Each row below holds a small network's activations on one record, seen along a few directions.
Records have a field called Zam. Each example row is followed by its value.
-0.81 +1.63 +0.41 -0.16 -1.71 -1.21 -0.56 -7.20 +4.46 +1.64 -> z5
-0.31 -2.32 +1.21 +2.27 -4.52 +0.63 -2.43 -4.29 +1.74 -2.50 -> z5
+3.08 -1.60 -0.31 +0.34 +4.58 -0.27 +1.29 +5.19 +2.33 +2.51 -> z6
+0.96 +3.18 +0.03 +0.09 -3.71 -0.54 +1.12 +5.31 -2.80 -3.53 -> z2
+1.73 +2.54 +2.41 -3.06 +5.33 +2.94 -1.61 -3.34 -1.76 +1.00 -> z7
+1.62 +0.23 +3.76 +1.43 +0.91 -2.99 +1.37 +3.75 -1.02 -0.43 -> z2
+2.44 +2.25 +1.25 +1.95 +1.09 -2.26 +2.58 -3.52 -3.05 +1.40 -> z1
-2.06 +1.49 +2.31 -2.47 -0.61 +1.18 +6.12 -1.02 -1.15 -2.64 -> z4
+0.70 -3.67 -2.35 +0.25 +0.96 -2.49 +4.57 -3.33 +1.63 +0.31 -> z3
-0.51 +6.54 -0.09 +2.53 +0.44 -3.11 +1.96 -3.97 -1.42 +1.78 -> z1
+0.28 +1.77 -0.33 -6.42 -0.38 +0.08 -1.37 +2.28 -5.61 -0.84 -> z2
+3.51 +4.59 -0.11 +2.22 +2.65 +5.22 +1.25 -1.20 +1.69 -1.62 -> z7
-0.47 -4.90 -0.45 +1.15 -2.59 -2.19 -5.48 -5.30 +1.39 -0.24 -> z5
+1.20 +3.77 -1.01 -2.88 +1.94 +2.19 -3.68 -3.29 -4.34 +6.34 -> z1
+0.88 -3.96 -1.05 +0.46 +1.66 -4.57 +2.45 -3.89 +3.04 -0.62 -> z3
+2.03 -1.21 +0.77 +1.46 -2.62 +1.35 -2.26 -0.29 +0.03 -1.69 -> z4
+0.57 -4.61 -2.97 +1.99 +2.11 -3.42 +1.50 -3.40 +1.70 -1.48 -> z3
+3.14 +0.51 -1.14 +0.08 -2.02 +0.48 -0.91 +4.98 +5.08 +3.01 -> z6
+0.54 +1.60 -2.04 -2.82 +4.85 +0.78 +0.82 +3.81 +0.02 +4.04 -> z6
+2.66 -1.51 +4.10 +0.65 -4.72 +0.38 +0.72 -0.85 +0.46 +1.74 -> z4
+1.14 +6.70 +0.10 -1.04 +3.20 -0.31 -0.13 -4.50 +4.18 -1.11 -> z7

Here are new rows. What is Zam for each?
+1.87 +0.55 +1.44 +0.74 -3.83 -1.03 -2.83 +4.20 -2.53 +0.77 -> z2
-3.75 -4.46 -2.48 -0.37 +2.72 -3.32 +2.18 -0.58 +1.86 -0.54 -> z3
+5.11 +1.41 +1.92 +0.38 +2.32 +2.51 -4.41 -2.22 +2.71 -1.66 -> z7
+1.25 -0.34 +0.22 -1.54 -3.98 +1.97 +5.47 -0.10 -2.03 -2.63 -> z4
+0.42 +2.82 -0.59 -0.57 +3.63 +2.37 -3.68 -3.10 +0.04 -2.34 -> z7
+0.74 -4.96 -3.62 +2.07 -3.73 -3.84 -2.16 -2.89 +0.86 +0.02 -> z3
-0.21 +4.04 +3.23 +3.89 +2.89 -4.03 +2.15 -2.94 -1.29 -0.77 -> z1
-2.89 +3.03 +2.49 +1.56 +1.73 -1.29 +1.60 +5.35 -0.99 -1.46 -> z2
-0.99 +0.93 +2.73 +0.45 +1.59 +1.43 -1.40 -1.45 -5.57 +3.49 -> z1
+1.55 +0.63 +0.15 +5.57 +3.88 -0.47 +1.70 -0.96 -2.89 +1.30 -> z1
+3.25 +2.08 -3.91 -1.55 -1.53 +2.07 +2.23 +3.82 +2.19 +3.86 -> z6
+0.34 +2.10 +1.33 -0.11 -5.33 -3.59 -2.44 +2.42 -1.25 -0.39 -> z2
+4.08 +4.33 +1.26 +1.96 -2.59 -2.16 +1.60 -3.00 -0.50 +4.71 -> z1
+2.69 -0.35 +2.46 +2.64 +4.50 +1.92 -2.62 -1.44 -0.70 -2.32 -> z7
